These are the activations of a small neural network, seen along a few directions. Each row is one input.
In each table, some parts of the input vary, and every possible input appears once, in random order.
A made-up example of a description, with smaller parts first: values(3) and (point or ring(11) or (line(6) and ring(8))).
Shared parts are said once, and a part with two or three values counts as separate values.

Other details of the inputs shift rows strongly along two fixed directions, in all tables alike. That doesn't count.
To show where, the next rows are all for the same input, with only those details redrawn:
[ -2 -44  12  31  26  20  22  38  -1 -29 -11  24]
[ 29 -10  -1  14  23  -5  20   9 -46  44 -13 -27]
[ -4  27 -19 -16   2  -5   3 -35  15  22 -10 -12]

Rows:
x1: [-25  40   6 -28 -20 -32 -23 -17   6   5  26 -13]
x2: [ -4  28 -21 -23  -3   1  -6 -30  13  17 -10 -16]
x3: [ 48 -16   1  18  -6   0   7  12 -42  46  -4 -23]
x4: [  0  24 -16  -9 -17  -5   0 -40  22  26  -8  -6]
x5: [-21  44   2 -30 -24 -33 -21 -19   9  -1  30  -9]
x6: [  6  30 -19 -15 -25  -6   1 -51  21  14   0  -1]
x7: [  6 -51  13  34   8  28   3  40   2 -20  -4  22]
x8: [  1  17 -15 -13 -10   5 -21 -35  14  27  -2 -16]
x9: [  4  29 -20 -12 -23  -5   2 -44  25  21  -3  -2]
x10: [ -5 -20  35  17   6  -9  -1  55 -29 -46  24  20]
x11: [-31   0  -8  -2 -10  16   9 -13  71 -61  -5  49]
x12: [-53  18  19 -12 -14  -7 -22  13  45 -63  23  36]
x13: [  5  21 -15 -13 -24   0 -14 -35  25  24  -5 -10]
x14: [ -5 -30  35  18   2 -12   0  53 -27 -46  30  18]
x15: [  7  26 -23 -27 -27   0 -15 -34  24  14  -3  -7]
x16: [ 34 -10   1  15  15 -11  23  10 -44  43 -16 -24]
x17: [ -6  25 -20 -23   3   2 -10 -32   8  16  -9 -20]
x18: [-57  10  23 -14   2   1 -26  13  37 -63  24  30]
x19: [ -2 -44  12  31  26  20  22  38  -1 -29 -11  24]
x20: [  4  34 -23 -26 -17  -4  -2 -35  20   9  -8  -9]
x21: [ 35  -9  -2   9  11  -5  15  16 -48  38 -16 -29]
x22: [ -6 -45  13  29  31  21  17  34  -4 -31  -9  21]
x23: [-20 -32  37  18  15  -5  -5  57 -23 -34  26  13]
x24: [-57   2  22 -14  -1  -3 -25  10  37 -60  30  26]
x25: [-27  45   9 -29  -7 -24 -26 -12   0   4  21 -14]
x26: [ -5  21 -16  -9  -2   0  -7 -41  11  29  -4 -14]
x27: [ 45  -8  -2   6   5  -6  17  10 -54  28 -10 -26]
x28: [  0  19 -21 -23 -12   5 -19 -28  16  23  -6 -14]
x29: [-20  52   4 -29 -20 -29 -23 -15   7  -4  24  -6]
x30: [-34 -13  -5   9  -5  25  -1  -9  61 -44  -2  42]
x31: [  0 -52  10  22  18  29  -4  41  -6 -27  -6  18]
x32: [ 49 -16  -2   5  -4  -2   5  11 -52  34  -5 -24]
x33: [-32 -11  -8  -7 -19  24 -14  -3  70 -55  -6  42]
x34: [ 20 -47  14  32  -5  22   9  33  -4 -30   1  26]
x35: [ 44  -8   1  13   9 -11  26   4 -51  33  -9 -20]
What is each input in this table made of? -> line(5) and (values(2) or ring(5))
Changing only the line(5) part turns x21 into x20. The same change can be made to x13. Which row results? -> x3
A walk changes only the line(5) part. It starts at x22 and steps to x19. List the rest of the walk in order. -> x16, x11, x35

Rows:
x36: [-41 -20  -3   8  14  35   5  21  66 -74 -19  50]
x37: [-21  36 -32 -30  -3   8  -4 -68  48   9 -14  -4]
x38: [ 35  42  -1 -12  -8 -31  -8 -35 -50  82   6 -53]
x39: [-43   8  -2 -16  12   8 -14  -1  39 -51   8  21]
x40: [ 25  -1   7  10   7 -15  -3   4 -50  51  14 -31]
x41: [-44   7   1 -10   8  10 -12  -6  40 -40  12  26]
x42: [ 19 -51  26  41   4   6  18  60 -30 -29   5  24]
x43: [ 54  19 -30 -24 -16  -8  -2 -44 -38  71 -16 -46]
x44: [ 17   3   7   7  15 -15   0   3 -51  49  10 -35]
x45: [ 12 -43   9  43  24  22  24  44 -15  -1 -15  10]
x46: [ 22   6   7  11   8 -23  14   5 -50  43   0 -27]
x47: [ 24 -39   0  32  24  16  24  13 -33  22 -16 -11]
x48: [ 35  15 -15   5   0 -10   7 -17 -31  73 -15 -35]
x49: [-17  54 -17 -32 -30 -26  -4 -59  44  12   9  -2]
x50: [  5 -60  28  32   7  14  -5  65 -20 -25   7  14]
x51: [ -7  55 -21 -38 -40 -24  -8 -59  43   7   8  -3]
x52: [  7  -1   7  -3  21 -13  -5  16 -50  48  -1 -37]
x53: [-33 -21  17  14 -17  25 -12  18  59 -85  13  58]
x54: [-38 -32  -4   6  18  39   9   5  64 -79 -18  48]
x55: [-61 -28  15   8   1  24 -15  23  62 -70   8  47]
x56: [-31  57 -18 -35 -12 -20 -10 -53  35   2   2   1]
x57: [ 17 -18  25  25  19  -4   9  28 -47  19   4 -12]
x58: [  5 -52  30  33  16   6   0  56 -32   2   7   1]
x59: [ 27  26  -4 -18  17 -33  17  -5 -53  48  -7 -44]
x60: [ 30 -51  23  29  -2   8  25  63 -30 -37   4  20]
x61: [ -1  61 -41 -47 -43  -1 -23 -68  52  22 -13  -8]
x62: [ 35  -2   3   6  -3 -13  -7   7 -52  45  13 -33]
x63: [-12  11 -24 -12 -13  12  -3 -52  53  -1  -8  11]
x64: [  7 -33  26  23  35   5  11  53 -45 -19  -3   1]
x65: [ 31 -41  19  28  -4   5  14  55 -43 -22   3  13]
x66: [-13  -2 -13   0 -19  21  -6 -10  58 -28 -10  33]
x67: [ -4  12 -27 -19 -22  13  -8 -51  51  -5  -9  12]
x68: [-28  69 -27 -49 -12 -25 -15 -60  35   0   0 -11]
x69: [ -2 -43  32  35  32  12  13  54 -30 -30   3  21]
x70: [-32   2 -11   0   6  23   3  -6  56 -32 -16  31]
x71: [-45 -19  12  12  -2  13  14  15  63 -80   8  56]
x72: [-21  70 -24 -37 -35 -28 -16 -73  41  22  10  -8]
x73: [ 29 -31  13   8  -5   2 -11  43 -49  14   6 -20]
x74: [ 33 -41  26  28  -2  13   3  55 -44 -21   6   9]
x75: [ 27  41  -9 -21   7 -37  15 -27 -48  70  -1 -50]
x76: [-11  33 -16 -32 -34   2 -30 -32  36 -19  18   4]
x77: [  9  -2   4  -8  26 -14  -6  22 -52  37  -5 -41]
Changing only one part turns x45 into x61. The same change can be made to x55. Which row results? -> x73
What is each input in this table made of? -> line(6) and (values(2) or line(5))
Which other rows agree with x37 in the line(6) part? List them by row number. -> x41, x52, x56, x69, x70, x75
Which other rows agree with x40 in the line(6) part? List them by row number. -> x38, x48, x49, x58, x63, x72
Which other rows does x67 become when the values(2) part takes its other values? List them by row number. -> x66

Rows:
x78: [ 12 -49  12  38  33  20  27  41 -22 -18 -10  17]
x79: [ 15 -52  18  45  20  17  24  40 -20 -14  -7  19]
x80: [  5 -38  35  23  14  -8  10  57 -41 -37  20  14]
x81: [ 50  13  -9  -2   8 -10   1 -13 -66  84 -14 -56]
x82: [-20  42 -32 -38 -12  -8 -10 -58  45  23 -12 -15]
x83: [-31  76  -6 -43 -27 -34 -25 -42  29   5  19  -8]
x84: [ 22 -49  16  42  12  18  24  43 -22 -19  -8  21]
x85: [-29  76  -9 -48 -31 -30 -36 -39  29   5  20 -14]
x86: [ 56  17  -9   3   7 -15  17 -15 -67  77 -15 -49]
x87: [ 12 -56  11  27  22  19  17  54 -19 -16 -16  10]
x88: [ -7  58 -31 -40 -28  -1 -19 -68  44  13  -9  -8]
x89: [ 18 -53   9  26  18  17  22  54 -20 -21 -17  13]
x90: [ 16 -55  17  38  14  24   8  47 -22 -14  -7  16]
x91: [ 23 -53  16  40   7  13  25  46 -19 -16  -3  21]
x92: [-11  57 -35 -37 -17  -4  -6 -68  42  10  -7  -6]
x93: [ -7 -33  38  25  17   0  -6  72 -36 -26  18   8]
x94: [-11  48 -33 -37 -20 -11   0 -57  43  12 -14  -8]
x95: [ 31  21  11 -11   7 -44   1  -4 -81  63  19 -55]
x96: [  0 -45  35  19  16   1  -4  60 -40 -34  22   6]
x97: [-44 -10  -6   0 -23  35 -12  -8  93 -89  -1  67]
x98: [ 13 -52  11  31  27  27  12  48 -24 -19 -10  13]
x99: [-17  51 -28 -31 -22  -5 -20 -72  44  29  -2 -13]
x100: [-55 -13  -2   3  -3  37  -9 -12  91 -78  -5  61]
x101: [ 14 -49  18  42  26  20  26  40 -21 -16 -12  18]
x102: [-71  -8  17 -12  -9  11 -22   5  72 -98  29  55]
x103: [ 40  23   7 -18  -1 -39  -9   2 -83  59  18 -58]
x104: [-51 -14  -8  -1  -2  23   8  -6  89 -77 -10  57]
x105: [ 41  10 -13   0  21 -12   8 -14 -65  83 -11 -55]
x106: [ 54  15 -16  -6  10 -12   8  -9 -69  73 -14 -53]
x107: [-10  46 -27 -28 -27 -14  -7 -66  44  27   1  -9]
x108: [ 24 -56  14  35   4  17  15  51 -19 -17  -3  18]
x109: [-15  44 -28 -33 -27  -9 -18 -66  46  31   2 -13]
x110: [ 54   7 -10  -2  -4 -19   0 -11 -66  94  -5 -59]
x111: [-44  72  -7 -45 -22 -28 -35 -47  33  12  22 -15]
x112: [-76   9  21  -4 -10   4 -16  14  78 -94  23  63]
What is each input in this table made of? -> ring(5) and (values(2) or line(5))
Which other rows does x81 become when the ring(5) part takes its other values? List them by row number. -> x86, x88, x100, x101
Which other rows agree with x107 in the ring(5) part? List them by row number. -> x78, x79, x95, x101, x104, x112
Which other rows does x79 become when the ring(5) part takes its other values? List them by row number. -> x84, x90, x97, x99
